These are the activations of a small neural network, seen along a few directions. Each row is one input.
In each table, some parts of the input vary, and every possible input appears once, in random order.
Descriptions start from the smaller parts, as in this example, which fits no table here: ring(5) and (point or line(9) or (values(3) and line(6))).
Shared parts are said once, and a part with two or three values counts as separate values.

Other details of the inputs vary at random and push rows far along two fixed directions, the same in every table; ignore that.

Rows:
r1: [ 1.12  0.01  0.56  0.01 -1.24  0.20 -0.14 -1.76  0.37  0.43 -2.39]
r2: [ 2.81 -1.39 -3.45 -1.56  1.41 -3.88 -2.17 -0.90 -1.71  0.11  1.49]
r3: [-5.38  1.34  1.77 -1.07  2.63  2.94 -4.58  3.31  5.83 -2.67  0.61]
r4: [ 6.99 -1.00 -1.40  0.37 -6.19  1.12  7.94 -4.39 -6.88  2.99  1.54]
r5: [-0.74  1.23  0.99 -0.51 -1.30  0.37  0.79  1.51 -0.08 -1.25 -2.76]
r6: [-0.60  0.75  2.38  1.54  2.61  0.43 -3.40  1.96  4.36 -1.48 -1.56]
r7: [ 1.81 -0.21 -4.26 -2.55  0.23 -3.88 -2.91  0.67 -1.55 -1.74  5.63]
r8: [-0.17  1.61  1.09 -1.21 -1.39 -0.51  1.63  0.49 -0.48 -1.18 -1.43]
r9: [-1.20 -0.15  1.07 -1.74 -0.49 -0.10  1.42  0.88 -1.06  0.08  0.40]
r10: [ 3.95 -1.65  3.83  3.15 -2.73  3.83  7.02 -3.59 -2.01  3.31 -1.97]
r11: [ 0.23 -1.38  0.46 -0.32 -0.96  0.41  0.30 -1.78 -0.18  0.99 -1.15]
r12: [-1.13  1.01  1.66  0.11  2.09  1.01 -3.91  0.67  3.62 -1.51 -2.45]
r13: [-1.65 -0.23  1.31 -1.31 -0.54  0.37  1.06  1.19 -0.72  0.05 -0.20]
r14: [-1.53  0.26  1.92 -0.42 -0.49  1.28  3.03  0.30 -0.58 -0.54 -0.61]
r15: [ 1.75 -0.10  1.57  1.89 -0.66  0.74  0.25 -1.02  1.36  0.19 -1.04]
r16: [ 0.51 -1.38 -3.21  0.93  2.76 -2.62 -1.76 -0.69 -2.48  2.16  2.73]
r17: [ 4.59  0.96  3.68  4.10 -3.70  4.62  8.32 -5.00 -3.46  5.49 -4.92]
r18: [-0.13  1.15  0.54 -1.33 -1.50 -0.82  0.65  1.04 -0.63 -0.97 -1.09]
r19: [ 2.60 -3.27 -4.66 -0.44  1.08 -5.54 -1.55 -0.82 -2.31  0.49  5.42]
r20: [-4.40  2.98  1.40 -1.00  2.23 -0.48 -3.93  3.68  4.23 -4.57 -1.63]
r21: [-1.09  0.30  0.88  0.40 -1.34  3.94  3.08 -0.52  1.10  0.77 -0.48]
r22: [ 0.37  1.45  0.48 -1.00 -1.21 -0.92  2.07  0.03 -0.99 -1.41 -0.84]
r23: [-4.24  0.64  1.09  1.98  3.51  1.12 -5.15  1.40  3.61  0.07 -1.06]
r24: [ 1.03 -2.23 -6.46 -3.66  1.54 -7.39 -0.64  0.59 -4.69 -1.00  6.96]
r25: [ 0.16  1.47  0.90 -1.42 -1.56 -0.58  1.51  0.47 -0.74 -0.76 -1.20]
r26: [-4.55  2.89  0.18  0.57  1.66  2.21 -5.20  3.33  6.37 -3.21 -2.02]
r27: [-0.51  1.50  1.73 -0.68 -1.79  0.76  1.34  1.12 -0.22 -0.65 -2.81]
r28: [ 0.58 -1.12  1.15 -0.32  0.68  1.21  0.51 -0.97  0.00  1.06 -1.56]
r29: [ 0.57 -0.49  1.37  2.39  0.51  1.86  2.65 -1.38 -1.77  3.58 -1.83]
r30: [-4.86  0.80  1.34  1.89  3.15  0.87 -5.19  1.83  3.94  0.08 -1.76]
r31: [ 0.92  0.59 -1.04  0.71 -2.07  1.49  0.35 -0.17 -0.25 -0.52 -0.14]
r32: [ 2.51 -3.02 -5.10 -2.19  1.89 -4.83 -2.23 -1.46 -3.07  0.56  4.59]
r33: [ 0.35 -2.30 -3.97 -1.42  0.63 -1.95 -2.01  0.88 -2.19 -0.66  5.81]
r34: [ 0.81  1.81  1.41 -0.40 -2.12  2.68  2.08 -0.79  1.21 -0.15 -0.85]
r35: [ 1.33 -1.54  1.62  1.62  1.12  0.54  0.88 -0.20  0.58  1.03  0.08]
r36: [-1.53 -0.83  0.73 -0.91 -0.48  0.51  1.40  1.43 -1.21 -0.09 -0.61]
r37: [ 1.52  0.62  4.44  2.83 -2.33  3.16  2.70 -1.60  1.98  1.19 -3.78]
r38: [ 0.92 -2.39 -3.42 -1.70  1.17 -3.29 -2.76 -1.33 -1.20  0.12  2.86]
r39: [-0.24  1.74  0.51 -0.25 -0.95 -0.34  2.11  0.30 -0.63 -1.85 -1.31]
r40: [-5.48  1.23  2.25 -1.67  2.59  0.29 -3.63  3.88  3.78 -2.97 -0.57]
r41: [ 4.63 -0.23  3.04  1.47 -4.76  3.74  6.76 -5.35 -2.60  3.39 -4.17]
r42: [ 1.20  1.27  0.30  2.31 -0.55  0.57  0.73 -2.03 -0.62  2.40 -1.96]
r43: [ 1.06 -0.89  4.35  3.09 -1.42  3.90  3.13 -1.92  1.38  1.57 -2.37]
r44: [-0.28 -0.67  1.16 -0.61 -0.88  2.54  1.28 -0.09 -0.43  0.17  2.12]
r45: [-4.36  3.18  0.50 -0.26  1.85  2.06 -4.87  3.19  6.43 -3.33 -1.59]
r46: [-6.08  1.53  1.81  1.08  2.11  4.61 -3.67  3.26  6.55 -2.17 -1.90]
r47: [-0.76 -1.29 -4.33 -2.42  2.01 -5.07 -0.59  1.35 -2.77 -1.84  4.79]
r48: [ 4.10 -1.95 -4.22 -0.06  1.43 -5.28 -1.87 -0.70 -1.90 -0.02  4.66]
r49: [ 1.77 -0.05 -3.58  0.62  2.53 -4.03 -2.43 -0.02 -1.84  1.63  1.60]
r50: [ 1.64 -3.28 -7.76 -1.86  0.67 -4.75 -1.80  0.07 -4.19 -0.13  7.52]
r51: [ 0.50  1.18 -0.08  2.15 -0.54 -0.16 -0.32 -1.33 -0.16  2.20 -2.03]
r52: [-1.41 -0.46  1.45 -0.92 -0.92  1.06  1.75  0.98 -1.13  0.57 -0.79]
Description of these inputs: values(2) and (ring(6) or line(8) or (values(3) and line(4))).
- Changing only the values(2) part turns r48 into r10. The same change can be made to r8. Which row results? => r40
- Changing only the values(2) part turns r38 into r41. The same change can be made to r47. Which row results? => r39
- Which other rows does r15 become when the line(4) part takes its other values? List them by row number. => r6, r37, r48
- Start at r50 and move only the ring(6) part, one step at a time. The first step leads to r46. Which rows follow, in order? => r21, r3, r44, r33
- Which other rows does r1 become when the values(3) part takes its other values? List them by row number. => r37, r51
- Which other rows does r20 become when the values(2) part takes its other values? List them by row number. => r14
- Which other rows does r46 become when the values(2) part takes its other values? List them by row number. => r26
